Each row below holds a small network's activations on one input, seen along a few directions.
In each table, some parts of the input vary, and every possible input appears once, in random order.
Descriptions start from the smaller parts, as in this example, which fits no table here: one of 5 places around a ring, together with either a single point or one of 11 places around a ring or (one of 3 separate values, together with one of 4 places along a line).
Shared parts are said once, and a part with two or three values counts as separate values.
In the rows, 128 means zero.

Other details of the inputs shift rows strongly along two fixed directions, in all tables alike. That doesn't count.

Rows:
R1: 146 107 94 92 127 136 116 104 78 142 144 107 149 109 167
R2: 130 110 90 82 138 117 129 130 87 161 139 114 120 87 151
R3: 135 133 146 156 73 100 84 137 146 152 111 149 181 168 68
R4: 153 110 87 105 121 125 136 135 110 156 164 108 127 121 186
R5: 122 180 155 151 55 105 158 158 117 128 65 129 159 151 85
R6: 114 143 198 214 178 192 82 85 207 66 93 149 112 164 80
R7: 121 131 187 142 232 232 171 124 121 50 130 77 39 139 166
R8: 114 134 126 146 73 85 121 160 166 161 119 170 140 149 75
R9: 113 140 125 148 87 90 116 151 148 153 118 171 142 143 67
R10: 148 100 88 100 125 117 119 131 99 142 152 108 128 118 185
R11: 122 146 126 144 83 95 125 155 172 168 129 169 133 144 89
R12: 129 112 83 79 133 124 133 113 89 153 143 113 121 87 150
R13: 151 106 86 97 131 122 116 126 93 145 151 99 139 115 171
R14: 154 148 182 115 78 97 168 154 140 105 123 165 153 146 82
R15: 140 127 126 101 124 93 205 124 102 141 141 79 139 127 176
R16: 106 120 139 147 237 191 128 100 150 88 123 120 61 91 160
R17: 117 138 127 136 80 82 110 149 161 157 118 168 136 146 81
R18: 146 109 92 89 125 137 121 104 86 141 142 100 161 104 165
R19: 123 116 88 78 137 125 132 112 82 153 135 126 129 90 151
R20: 98 177 179 145 64 72 121 164 131 93 142 126 159 167 66
R21: 127 102 144 166 224 205 122 104 160 72 133 107 70 118 193
R22: 109 137 192 233 186 180 91 109 212 60 97 164 103 172 84
R23: 125 117 84 78 133 122 139 114 88 156 133 123 145 87 148
Description of these inputs: either one of 5 separate values or (one of 2 separate values, together with one of 9 places along a line).
- Which other rows does R13 become when the place on the line of 9 takes its other values? List them by row number. => R1, R3, R4, R6, R10, R18, R21, R22
- Which other rows belong to the same alternative as R7? List them by row number. => R5, R14, R15, R20

Rows:
R24: 140 139 155 131 121 139 152 133 128 112 118 126 130 142 121
R25: 128 118 115 107 143 130 131 128 115 128 146 122 111 109 144
R26: 136 112 110 119 141 132 136 128 122 137 139 119 114 116 161
R27: 133 123 128 114 141 125 153 134 105 119 138 107 120 122 152
R28: 126 131 132 154 130 133 120 125 151 132 112 138 127 138 120
R29: 126 130 141 151 128 129 117 134 154 119 131 138 121 146 116
R30: 119 135 130 140 126 125 121 125 146 138 111 147 129 128 103
R31: 132 120 112 120 137 137 123 132 111 127 143 109 119 118 157
R32: 133 115 110 114 141 139 121 112 107 130 131 116 131 113 151
R33: 128 132 129 111 137 128 157 131 109 112 134 117 117 105 155
R34: 129 127 137 137 129 128 113 121 144 121 134 139 135 138 115
R35: 146 127 81 90 38 61 120 143 101 196 134 140 194 135 102
R36: 115 136 135 140 128 132 116 127 140 126 110 143 127 132 102
R37: 120 130 138 137 131 125 124 130 151 134 120 150 122 130 107
R38: 133 117 116 114 141 138 118 118 108 124 143 115 129 115 151
R39: 128 124 134 139 134 131 119 117 152 130 125 143 135 133 117
R40: 114 137 141 142 127 131 112 132 141 120 123 141 125 134 99
R41: 122 133 136 154 127 136 113 128 145 124 111 136 128 143 115
R42: 134 127 134 111 137 132 145 127 100 113 132 98 124 117 152
R43: 117 147 147 135 122 128 149 134 131 119 123 116 123 144 120
- What do these inputs look like to the network? => either one of 5 separate values or (one of 3 separate values, together with one of 5 places around a ring)
- Which other rows does R26 become when the choice among 3 separate values takes its other values? List them by row number. => R37, R39
- Which other rows belong to the same alternative as R43? List them by row number. => R24, R27, R33, R42
- Which other rows does R29 become when the choice among 3 separate values takes its other values? List them by row number. => R25, R34
